These are the activations of a small neural network, seen along a few directions. Each row is one input.
Each table varies a few parts of the input and shows all the possible inputs, shuffled.
Descriptions start from the smaller parts, as in this example, which fits no table here: one of 5 places around a ring, together with either a single point or one of 9 places along a line or (one of 3 separate values, together with one of 6 places along a line).
Shared parts are said once, and a part with two or three values counts as separate values.

Other details of the inputs shift rows strongly along two fixed directions, in all tables alike. That doesn't count.

A family of inputs:
R1: [-10  -3 -13   0  85  30 -11 -24  16  18   1 -18  23 -38]
R2: [  7  49 -15  50  47  34 -29  16   9   2  11  -6 -16  21]
R3: [ 10 -33  -1 -22 -16 -40  26 -30   1  -1   2   8   9 -46]
R4: [ 15  15  -4   3 -58  -7  -9  24  -7  -9  -2  10 -14  31]
R5: [ -7   9 -26 -26  17  50  -3  -3  12  27 -26  -7  28 -27]
R6: [ -4  27  -8  27  64  32 -35  30   9   5  20 -10 -19  29]
R7: [ 15  17 -26  11  36  64 -60  43   4  23  11   9  -9  35]
R8: [ -8   6   8  -8 -12 -23   9  37  -4  -5   8 -10 -31  32]
R9: [ -9  21  25  33 -17 -29  10   2  -5 -36   9 -15  -6  29]
R10: [ -9 -52  17 -21  -4 -35  21 -34  -4 -16  11   0  30 -33]
R11: [ -5   8   0 -18 -23 -17   8  45  -9   3  -2  -9 -35  34]
R12: [-18   7  30  27  -8 -24   5  13  -6 -36  13 -15   1  34]
R13: [-38  -4  47  -9  44  82   4 -75 -27  46 -73  27  -8   1]
R14: [  7  21  -4  -7 -28 -22  12  40  -9   5  -8  -6 -38  27]
R15: [  8 -16 -26  -7  66  37 -28 -21  17  23  10   6  24 -39]
R16: [  8   8  12  27 -36 -20  -8   6  -3 -30  18   8  -6  26]
R17: [  2 -40  -6 -45 -19 -26  21 -13   3  11  -2   6  10 -35]
R18: [ -2  -8  18  20 -29 -17 -12  16  -4 -30  22   8   0  30]
R19: [ 29  38 -35  29  14  46 -49  30   5  22   1  11 -19  23]
R20: [ -7 -50   9 -31 -13 -24  21 -28   0  -8   9   6  24 -35]
R21: [  0  31  -1   0 -47  -6  10  28  -6  -8 -12  -6 -19  33]
R22: [  4  18   5   3 -19 -28  15  33  -4  -3   2  -7 -34  25]
R23: [  9 -23  -5 -10 -25 -32  26 -39   1  -6   0  10  17 -46]
R24: [ 19   1   2   7 -31 -30  -3  29  -5  -4  12   8 -31  23]
R25: [-10   4   6 -16 -27  -6   7  43 -11  -2  -1  -8 -25  39]
R26: [ 10  29 -46 -12  37  54  -5 -12  15  42 -29  -5  13 -42]
R27: [ 12 -20 -13 -23 -36 -24  27 -29   4   8 -11   9  13 -45]
R28: [-14   2  15  -6 -17 -13   9  36  -6 -10  10  -9 -20  38]
R29: [  1 -19  22  18  -2 -40 -11  14  -8 -25  28  -2 -17  27]
R30: [ -3 -11  28  30 -22 -28 -12   9  -8 -38  23   1   6  32]
R31: [-17   8  22  16 -19 -16   7  19  -3 -29  12  -8  -5  31]
R32: [-10   7 -18 -16  28  43   0 -10  16  19 -15  -7  34 -28]
R33: [ 12   4 -18  21  51  40 -27 -46  16   5   1   3  47 -41]
R34: [ -3  -3 -10 -27 -26 -24  47 -25   4   9 -21  -6   8 -43]
R35: [  9  41 -13  38  58  27 -30  26   7   7  15  -6 -21  22]
R36: [-23 -33  12 -34  -3 -23  40 -23   0  -7   0 -10  19 -32]
R37: [-19  -6  32  16   2 -30   8  18 -11 -30  21 -17 -12  36]
R38: [-12  -5   5 -17 -22 -21  41 -37   5 -12 -11  -8  25 -38]
R39: [  7 -26   4   0 -15 -40  24 -47   0 -12   0   2  23 -46]
R40: [  8  -7 -30 -24   7  48 -21  -7  11  26 -16  10  33 -29]
R41: [-31 -44  64 -27 -26  23  24 -84 -40  26 -63  42  -9  -2]
R42: [ 24  24 -11  54  66  26 -56  14   6   2  25   2  -9  20]
R43: [ -3 -34  -1 -34 -38 -12  20 -21   5   0  -8   8  33 -34]
R44: [ -4  28   8  11 -37 -11  11  21  -1 -15  -2  -8 -15  31]
R45: [  4 -21 -20 -22  32  38 -18 -10  12  24   2   7  26 -28]
R46: [ 31  30 -32  18  25  40 -49  39   4  27   4  11 -25  23]
R47: [ 10  -8  -4 -16 -32 -17 -11  40 -10   3   8   7 -29  31]
R48: [  2  20 -21  21  69  31  -5 -38  15  14  -7 -13  29 -45]
R49: [ -7 -18  11 -15   5 -46  43 -32  -1  -6  -6 -15  11 -43]
R50: [ 12  11   5  14 -49 -14  -6  17  -2 -17   8   9 -10  30]
Description of these inputs: one of 2 separate values, together with either a single point or (one of 4 places along a line, together with one of 6 places around a ring).
- The inputs of R14 and R46 match in every part but the choice among 2 separate values. If R35 is changed in the same way as R14 into R46, which row does it become? => R3
- The inputs of R30 and R12 match in every part but the choice among 2 separate values. If R47 is changed in the same way as R30 into R12, which row does it become? => R11
- Change only the choice among 2 separate values in R28. List by row number the other rows that result. => R45
- Change only the place on the ring of 6 in R36. List by row number the other rows that result. => R2, R6, R31, R35, R38
- Change only the choice among 2 separate values in R6. List by row number the other rows that result. => R15

A family of inputs:
R51: [-12 -26  10 -34 -43 -21  40 -28  -7   1 -20   4  13 -26]
R52: [-10 -37  13 -40 -47 -31  46 -34  -9   4 -19   9   6 -32]
R53: [ -9  13  21  12 -24 -12   3  21 -10 -14   1  -3 -25  44]
R54: [ 10 -15 -17 -24 -33 -58  41 -15   9 -12   5 -12  19 -50]
R55: [ -7   6  25  14 -19 -15  -1  20 -19 -13  -1  -1 -28  43]
R56: [ 15  21  -8  29 -18 -33 -14  51   6 -26  34 -13 -24  35]
R57: [ 18  -8 -48 -21  56  28  -7 -18  29  26   6 -10  48 -72]
R58: [ 21  39 -49  39  87  66 -76  47  26  15  34  -8   7  18]
R59: [-18 -23  15 -35 -32 -25  45 -27  -8  -3 -21  -3  10 -27]
R60: [ -5  17  20  19 -21  -3  -6  28  -9 -12   2   3 -23  46]
R61: [ 11  -7 -36   6  75  30 -17 -35  30   9  16  -8  53 -66]
R62: [ -5  -2 -21 -17  62  57  -7 -38  11  37 -21   4  25 -49]
R63: [  8   9   8  41  -2 -37 -15  29   2 -38  44 -10  -9  31]
R64: [ -2  -8 -19 -21  49  50  -3 -40  14  38 -24   9  31 -55]
R65: [  3  10  18  17 -24  -3 -17  22 -16 -11   1   8 -27  48]
R66: [-13 -29  16 -36 -29 -29  42 -31  -6   3 -17   2   2 -26]
R67: [  9  42 -22  32  61  84 -60  15  10  23  -2   7  -1  26]
R68: [ -8 -35  13 -44 -47 -31  42 -34  -9   1 -20  10   6 -32]
R69: [ -4  12  22  19 -13  -8 -10  21 -14 -10   1   0 -30  49]
R70: [  1   9  18  21 -23  -3 -14  23 -16  -8   1   7 -27  48]
R71: [ -1  11  23  22 -17  -7 -12  25 -13 -10   0   6 -26  46]
- What is each input in this table made of? => either one of 2 separate values or one of 4 places along a line or (one of 3 separate values, together with one of 5 places along a line)
- Change only the choice among 3 separate values in R59. List by row number the other rows that result. => R55, R62
- Change only the place on the line of 5 in R51. List by row number the other rows that result. => R53, R59, R60, R67

A family of inputs:
R72: [ 11  50  -7  67  77  74 -76  27   3  10  18   9 -26  58]
R73: [ 18   3  -2  32 -24 -64  -5  53  10 -43  57 -10 -13  27]
R74: [ -3   0 -28 -10  72  79 -20 -50  20  36 -18   8  45 -56]
R75: [-10   4  28  -1 -54 -43  25  33 -16 -20   2  -2 -39  45]
R76: [ -5   4  21   5 -36 -25   0  41 -16 -16   8  -1 -37  55]
R77: [-18 -53  23 -54 -41 -55  74 -69  -9   0 -32   0  28 -71]
R78: [ -8  -1  25  -3 -57 -41  20  29 -16 -22   9   4 -41  46]
R79: [-13 -53  17 -48 -24 -37  50 -61  -9   4 -27   1  29 -62]
R80: [ 10  11 -43 -17  64  74 -17 -34  21  51 -30   3  38 -62]
R81: [  7 -40 -28 -43 -21 -73  53 -36  20 -20  15 -27  51 -92]
R82: [ 12   0 -44 -22  63  74 -26 -32  18  51 -28   4  41 -59]
R83: [-11  13  33  23 -37 -23   5  26 -15 -26   6   0 -27  55]
R84: [  6  49  -7  59  70  81 -79  38   4   9  13   3 -13  63]
R85: [  6  13  12  11 -52 -22  -2  35 -14 -15   7   9 -38  51]
- What is each input in this table made of? => either one of 2 separate values or (one of 3 separate values, together with one of 4 places along a line)
- Which of the alternatives is R81? => one of 2 separate values
